Each row below holds a small network's activations on one input, seen along a few directions.
In each table, some parts of the input vary, and every possible input appears once, in random order.
A made-up example of a description, with smaller parts first: ring(5) and (point or ring(9) or (values(3) and line(6))).
Shared parts are said once, and a part with two or three values counts as separate values.
In the rows, 100 means zero.

A family of inputs:
r1: 138 154 118 102 114 131 71 113 86 142 97 87 111 90 37 48 48
r2: 96 99 122 102 131 98 113 50 128 72 89 67 66 57 110 109 96
r3: 66 70 85 126 159 108 103 130 102 95 57 102 73 110 120 131 110
r4: 66 80 88 129 115 77 76 121 49 58 104 111 137 138 100 86 106
r5: 73 87 60 99 67 101 104 135 94 136 134 127 120 133 135 111 128
r6: 161 110 132 85 89 104 130 83 69 90 97 91 91 91 68 78 121
r7: 51 96 75 86 44 71 88 87 102 93 141 109 131 103 128 110 92
r8: 126 109 135 78 72 96 124 54 126 97 108 79 80 58 102 116 102
r9: 89 103 68 86 60 82 83 116 46 78 123 126 138 137 98 76 112
r10: 76 94 105 127 157 93 107 105 47 51 68 83 97 116 96 85 96
r11: 42 78 76 125 123 100 94 144 95 107 111 116 104 139 135 118 122
r12: 31 76 91 121 98 65 71 93 107 66 115 100 125 105 132 122 85
r13: 130 100 119 109 149 106 119 80 70 65 77 78 76 90 76 71 115
r14: 45 85 100 116 135 87 84 77 109 51 64 82 88 81 117 134 79
r15: 135 134 108 90 133 144 81 131 140 174 111 120 85 94 76 98 50
r16: 148 92 119 87 96 115 144 108 119 140 102 100 65 87 103 112 133
r17: 121 85 102 102 155 117 122 106 122 109 75 92 45 89 113 107 126
r18: 141 116 99 76 41 97 114 96 75 91 108 113 128 124 74 70 120
r19: 140 86 86 87 46 101 121 119 130 144 109 125 111 117 112 109 130
r20: 107 146 112 93 92 126 49 86 148 141 93 86 103 54 59 97 31
r21: 118 100 102 77 22 79 102 66 137 100 116 104 126 87 110 112 98
Q: What is each input in this table made of?
A: values(3) and (point or ring(6))
Q: The inputs of r11 and r12 match in every part but the values(3) part. If r3 is changed in the same way as r11 into r12, which row does it become?
A: r14
Q: Which other rows does r18 become when the values(3) part takes its other values? List them by row number.
A: r19, r21

A family of inputs:
r22: 52 95 88 105 100 88 87 105 112 102 115 101 105 104 131 117 86
r23: 54 89 85 107 102 93 89 107 121 107 116 103 99 101 127 120 97
r24: 121 104 118 106 145 118 100 88 105 92 73 86 71 78 83 101 95
r25: 153 114 124 88 97 116 115 89 99 111 94 96 90 81 60 87 101
r26: 72 92 100 116 141 106 97 98 111 95 83 88 80 86 114 119 90
r27: 88 101 85 90 57 98 93 108 121 122 124 117 119 108 106 109 102
r28: 139 112 105 80 55 106 104 99 101 126 116 112 114 96 83 97 103
r29: 54 71 62 126 112 69 78 132 19 37 91 115 135 159 115 78 131
r30: 87 107 88 88 55 93 92 106 111 117 124 114 124 111 110 106 91
r31: 57 91 87 102 101 88 92 110 116 109 113 103 97 104 137 121 91
r32: 56 58 72 120 86 60 114 106 35 24 86 98 121 145 127 90 166
r33: 124 103 125 108 146 113 109 93 107 96 73 83 71 82 87 98 93
r34: 71 94 104 120 144 101 97 96 111 90 86 85 86 91 112 110 84
r35: 138 116 102 80 57 103 97 95 98 118 118 111 119 100 83 86 97
r36: 75 93 99 114 143 103 100 99 111 96 82 87 78 90 120 114 88
r37: 156 114 123 87 99 113 118 91 99 113 93 96 88 84 66 83 99
r38: 151 121 116 85 98 115 107 83 93 103 94 95 94 84 62 77 94
r39: 91 104 88 88 57 96 100 111 119 126 123 115 118 113 112 107 99
r40: 120 106 123 110 147 113 100 87 105 87 76 83 77 82 81 92 89
r41: 142 114 105 81 58 107 110 101 105 129 117 111 113 102 85 89 104
Q: What is each input in this table made of?
A: values(2) or (values(3) and ring(6))
Q: Start at r24 and move only the ring(6) part, one step at a time. The first step leads to r26. Which rows follow, in order?
A: r23, r27, r28, r25
Q: Which other rows does r36 become when the values(3) part takes its other values? List them by row number.
A: r26, r34
